Each row below holds a small network's activations on one input, seen along a few directions.
Each table varies a few parts of the input and shows all the possible inputs, shuffled.
Descriptions start from the smaller parts, as in this example, which fits no table here: one of 2 separate values, together with either a single point or one of 11 places along a line or (one of 4 places along a line, together with one of 5 places around a ring).
Shared parts are said once, and a part with two or three values counts as separate values.
In the rows, zero is written as 128.

Table:
x1: [138 122 133 127 152 121  88 136  75 146 144 119 130 124 126]
x2: [145 167 149 131  82 106 136 119 153 133 139 118 115 145 134]
x3: [148 141 111 139 118 136 147 130 155 111 107 160 143 150 141]
x4: [146 108 121 124 177 136  96 145  77 128 116 142 139 135 131]
x5: [151  95 139 113 176 116  73 149  80 169 154 117 123 128 122]
x6: [146 118 146 113 157 104  79 145  73 167 160 106 119 123 120]
x7: [145 137 134 113 138 110 112 140  84 151 142 110 117 115 135]
x8: [144 129 109 125 160 141 126 139  91 114  98 152 133 130 141]
x9: [134 167 116 139 111 126 148 117 121 117 118 125 127 120 145]
x10: [140 169 177 141  72 119 144 119 176 127 144 130  95 158 129]
x11: [138 144 119 131 134 126 119 130  91 130 124 125 126 115 137]
x12: [138 174 133 146  88 123 142 109 157 113 123 131 125 140 137]
x13: [ 43  79 102 108 129 131 158 109 142 132 134  72 151  69 101]
x14: [144 161 120 145 112 141 149 120 161  94  97 159 137 149 137]
x15: [143 148 160 143  90 132 132 130 180 122 140 143 106 163 131]
x16: [148 147 132 131 103 118 122 131 160 130 134 131 122 151 137]
x17: [148 130  99 134 147 139 147 135 119 120  99 155 142 132 149]
x18: [142 161 132 122 108 109 145 127 114 135 136 111 120 122 145]
x19: [132 175 158 156  79 131 153 112 180 103 128 144 104 153 133]
x20: [148 138 117 122 130 123 130 136 120 139 130 125 126 128 148]
x21: [148 105 105 125 171 135 120 145  91 131 108 153 139 128 140]
x22: [ 46  50 107  92 158 127 125 125 103 144 144  78 138  71  86]
x23: [153  86 118 127 186 128  88 148  77 144 125 146 139 133 127]
x24: [149 113 124 114 157 121 101 146  92 152 138 124 123 124 137]
x25: [146 141 138 151 107 148 153 136 178 101 115 172 122 164 132]
x26: [ 50  93 116 121 103 134 153  93 188 122 142  81 159  88  99]
x27: [141 161 147 158 103 153 158 124 182  81 105 174 117 164 129]
x28: [ 47 100 153 126  85 146 150  95 218 117 150 103 137 104  97]
x29: [144 153 106 136 135 143 154 126 123 101  89 152 135 133 146]
x30: [ 56  27 119  91 176 117  93 125  81 162 158  81 133  79  68]
Q: Changing only one part turns x18 into x2. The same change can be made to x9. Which row results?
A: x12
Q: What is each input in this table made of?
A: one of 5 places along a line, together with either a single point or one of 5 places around a ring
Q: A walk changes only the place on the line of 5. It starts at x27 and steps to x14. List the rest of the walk in order.
A: x29, x8, x4

Table:
x31: [173 193 178 139  63 108 136 130 172 136 155 134  91 166 149]
x32: [ 93 120 125 131 120 151 152 114 173  96 111 135 145 122 119]
x33: [143 126  94 125 151 139 154 140 106 121  96 148 147 123 153]
x34: [152 157 111 147 115 146 160 126 170  95  93 167 145 152 143]
x35: [135 144 152 139  84 117 136 124 183 139 157 125 117 149 131]
x36: [ 99 102 124 109 118 121 114 121 152 150 151  93 135 110 115]
x37: [157 211 168 160  70 141 161 118 182  91 115 163  98 169 148]
x38: [176 196 127 172  87 141 153 114 183  91  96 182 135 171 163]
x39: [207 245 140 173  66 129 151 121 168  83  98 179 113 194 174]
x40: [104  40 130  81 219  98  33 149   8 202 179  59 143  75  95]
x41: [ 80  77  97 101 163 115 125 123  74 148 135  89 139  76 102]
x42: [127 160 148 162  93 153 161 109 189  91 114 158 124 150 135]
x43: [161 199 169 147  65 120 156 123 172 110 124 146  88 167 143]
x44: [ 99  51 108 103 202 134  78 149  46 156 142 111 134  90 103]
x45: [126 146 145 149  89 133 156 118 180 110 125 144 117 152 123]
x46: [ 95  34 114  89 211 107  61 142  15 178 156  87 138  83  83]
x47: [169  87 103 109 202 131  97 167  63 147 113 154 130 135 142]
x48: [ 87  92  98 116 154 140 137 129 103 122 120 110 143  87 119]
x49: [ 87  76 111  90 170 107  96 128  63 179 161  59 141  66 113]
x50: [ 91 105 119 118 118 131 144 115 159 115 121 119 138 121 107]
Q: Changing only one part turns x33 into x38. The same change can be made to x48. Which row results?
A: x42
Q: What is each input in this table made of?
A: one of 4 places along a line, together with one of 5 places along a line
Q: Which other rows does x50 become when the place on the line of 5 takes its other values? List them by row number.
A: x41, x43, x45, x46
Q: Which other rows does x44 become when the place on the line of 4 takes its other values? List them by row number.
A: x40, x46, x47
Q: A walk changes only the place on the line of 5. It starts at x31 and steps to x35. List the rest of the walk in order.
A: x36, x49, x40

Table:
x51: [180 166 151 129 109 106 116 142 123 141 144 143  96 168 146]
x52: [184 170 126 150 134 138 128 142 110 101  93 179 114 168 153]
x53: [108 148 176 125  81 113 130 109 152 141 162  92 101 122 116]
x54: [119 143  92 134 115 142 170 114 157  96  89 149 154 124 139]
x55: [182 164 123 160 134 143 128 140 113 106  97 179 120 169 156]
x56: [ 97  43  95  94 215 118  69 139  34 180 147  86 143  67 110]
x57: [ 96  43 107  78 214 122  74 158  23 169 144  89 144  76 106]
x58: [107 147 166 134  79 109 129 112 153 145 170  91 108 121 114]
x59: [185 173 134 151 144 144 131 139 111 101  94 186 119 167 152]
x60: [185 163 162 133 116 116 116 143 125 147 139 149  99 161 150]
x61: [100  42  99  84 207 118  76 153  24 177 145  90 141  78 103]
x62: [ 78 102 122 128 108 143 151 104 191 113 124 121 151 121 100]
x63: [185 166 153 133 117 117 109 148 139 146 142 130 112 161 155]
x64: [ 77 101 127 126 109 142 155 115 185 106 125 120 130 120 100]
x65: [ 71 102 125 129 106 149 148 104 190 106 132 118 143 114 113]
x66: [185 170 121 152 131 135 121 135 117 101  93 180 134 166 153]
x67: [118 144 101 136 121 152 170 115 161  96  92 142 154 123 153]
x68: [121 137  93 143 117 149 177 121 153  99  97 148 144 123 140]
x69: [108 153 168 122  81 105 130 113 153 140 161  86 100 127 110]
x70: [ 75  98 134 129 109 147 155 111 184 109 125 128 132 115 104]
x71: [ 75  99 128 136 111 144 157 113 186 111 129 123 140 116 104]
x72: [186 162 141 130 105 108 107 142 134 147 140 142 110 163 147]
x73: [107 150 159 128  77 102 124 106 160 147 160  88 119 128 114]
x74: [ 97  39  98  92 216 118  77 148  25 176 152  90 149  82 100]
x75: [102 155 158 127  77 111 121 111 161 139 171  88 108 114 116]
x76: [188 176 125 153 138 145 125 140 120 102 101 174 135 160 159]
x77: [180 160 159 142 110 108 117 142 123 142 147 145 111 159 152]
x78: [122 144 103 137 126 148 179 121 153  95  90 154 141 123 139]
x79: [104  39  96  89 216 106  75 139  28 169 142  84 152  79  97]
x80: [118 140  97 135 116 143 176 123 151  92  89 145 135 127 140]
Q: What is each input in this table made of?
A: one of 5 separate values, together with either a single point or one of 5 places around a ring
Q: Changing only the choice among 5 separate values turns x73 into x53. The same change can be made to x72. Which row results?
A: x60
Q: Which other rows does x74 become when the choice among 5 separate values takes its other values? List them by row number.
A: x56, x57, x61, x79

Table:
x81: [190 227 141 164  69 126 158 118 171  96 104 166 116 176 169]
x82: [ 87 107 142 128 117 136 128 116 153 116 135 120 123 123  97]
x83: [ 86 123 101 126 104 131 167 109 160 117 121 108 145 101 124]
x84: [113 127 139 116 120 114 119 127 120 149 155  92 123 109 124]
x85: [142 116 117 109 150 109 106 140  85 157 138 110 125 117 133]
x86: [152  98 110 127 191 136  97 150  62 135 115 150 136 128 131]
x87: [139  91 127 115 160 118  95 144 101 151 140 128 133 134 116]
x88: [ 84 101 116 126 122 147 153 113 179 110 118 124 149 114 115]
x89: [186 188 155 163  88 145 154 136 187  94 107 192 105 191 157]
x90: [ 90 130 138 125 107 123 149 110 136 125 135 103 121 107 112]
x91: [111 101 147 124 131 126 103 126 136 147 156 113 125 122 112]
x92: [154 126 102 115 178 125 106 147  45 138 112 131 135 113 146]
Q: Changing only one part turns x90 into x82. The same change can be made to x83. Which row results?
A: x88
Q: What is each input in this table made of?
A: one of 2 separate values, together with either a single point or one of 5 places along a line
